These are the activations of a small neural network, seen along a few directions. Each row is one input.
In each table, some parts of the input vary, and every possible input appears once, in random order.
Descriptions start from the smaller parts, as in this example, which fits no table here: one of 2 separate values, together with either a single point or one of 9 places around a ring or (one of 6 places along a line, together with one of 8 places around a ring).
Shared parts are said once, and a part with two or three values counts as separate values.

Other details of the inputs shift rows strongly along two fixed directions, in all tables alike. That doesn't count.
These rows show it; all are for the same input, with only those details redrawn:
[-38.5  22.1  22.3 -27.0 -46.4  60.5  -0.6  -1.8  23.3  -1.2  -8.2]
[ 18.8 -14.8 -13.3  15.1  63.6 -37.4   6.8   5.5 -17.3  22.6   5.0]
[-58.5  26.1  37.9  29.8 -26.9  24.2  40.6   0.8   2.3  24.9  43.0]
[ 22.2 -18.6 -17.5  26.1  76.7 -49.4   8.9   4.9 -22.1  27.6   7.4]
[ 22.6 -11.6 -16.9 -36.7  29.6   7.9 -20.6   4.5   2.5  -5.9 -33.0]
[ 13.5  -5.7 -11.4 -38.2  15.1  19.4 -21.1   2.3   8.1  -6.6 -33.7]
[ 23.6 -19.2 -15.8  24.0  76.6 -50.0   9.3   6.0 -21.9  27.9   8.5]
[ 18.5  -7.4 -14.1 -41.9  19.6  16.8 -22.2   2.9   6.2  -8.0 -35.6]

Rows:
row 1: [ 16.2  14.1 -10.9 -50.4  -4.0  29.6 -30.4  12.7   9.2 -20.4 -48.7]
row 2: [ 36.3 -24.3 -15.2  41.7  60.1 -66.2   3.8   2.1  -2.7   8.4  16.9]
row 3: [ 29.4 -18.4 -32.2 -32.2  17.5   9.4 -30.0   3.8   2.2 -16.3 -20.2]
row 4: [-25.9  22.0  16.7 -12.5 -61.3  54.1  -9.7  -9.3   2.9  -4.6   4.8]
row 5: [-42.2   4.6  24.8  49.8 -37.1 -28.2  36.9  -0.7  10.7  10.7  44.9]
row 6: [ 19.6  -6.8 -21.3 -41.5 -45.7   9.5 -18.1   6.9   8.7 -29.0 -38.2]
row 7: [-45.6  18.0  28.9  41.3  -1.9   1.0  38.9   0.3  -4.7  34.0  42.5]
row 8: [-16.5  17.4  22.5 -16.6 -58.4  41.4  -0.2 -13.6  18.0 -33.2   1.9]
row 9: [-30.9  20.9  21.4  53.8 -40.5   2.2  37.5   2.3   1.7  17.1  41.0]
row 10: [-47.6  30.1  39.9  44.3   1.2  -8.6  31.0   2.3  10.3  23.6  44.5]
row 11: [ 27.4 -19.2 -17.8 -37.4 -16.6  -9.5 -26.4  -9.5   2.8 -38.8 -38.8]
row 12: [ 33.5 -13.8 -15.6 -42.5 -26.0  30.7 -27.8  -8.1   0.9 -28.5 -39.3]
row 13: [ 21.0  -1.4  -2.4  19.2  68.7 -50.3   0.7  -4.6 -23.8   8.1   5.0]
row 14: [ 19.2 -37.3 -23.7  31.9  24.8 -59.5  15.7  -0.7 -16.8  16.2  11.8]
row 15: [ 26.5  -6.2 -12.0 -33.7  23.0   8.7 -23.1  -0.1 -16.6  -9.7 -38.8]
row 16: [-23.5   4.8  16.1 -30.8 -95.3  47.2  -1.1  -9.5   6.8 -20.4 -13.5]
row 17: [-45.4  24.7  30.1  46.3 -21.3   2.5  19.1   1.5  14.9  13.1  54.2]
row 18: [ 20.7  -0.8 -19.7  34.3  35.5 -35.9  -3.7  11.1 -17.5  16.9  13.6]
row 19: [ 27.4  -0.1 -15.2 -38.0   6.0  11.2 -40.3  -7.6   3.0 -33.2 -25.7]
row 20: [-21.8   0.8  14.2  22.1 -36.7  18.7  26.2  -4.1   8.8   4.8  28.7]
Q: What is each input in this table made of?
A: one of 4 places along a line, together with one of 5 separate values
Q: Changing only the choice among 5 separate values turns row 19 into row 17. The same change can be made to row 8. Which row results?
A: row 2
Q: Change only the place on the line of 4 in row 18. List by row number the other rows that result.
A: row 1, row 6, row 9
Q: A walk changes only the place on the line of 4. It starts at row 7 and steps to row 3. List the rest of the walk in order.
A: row 20, row 14
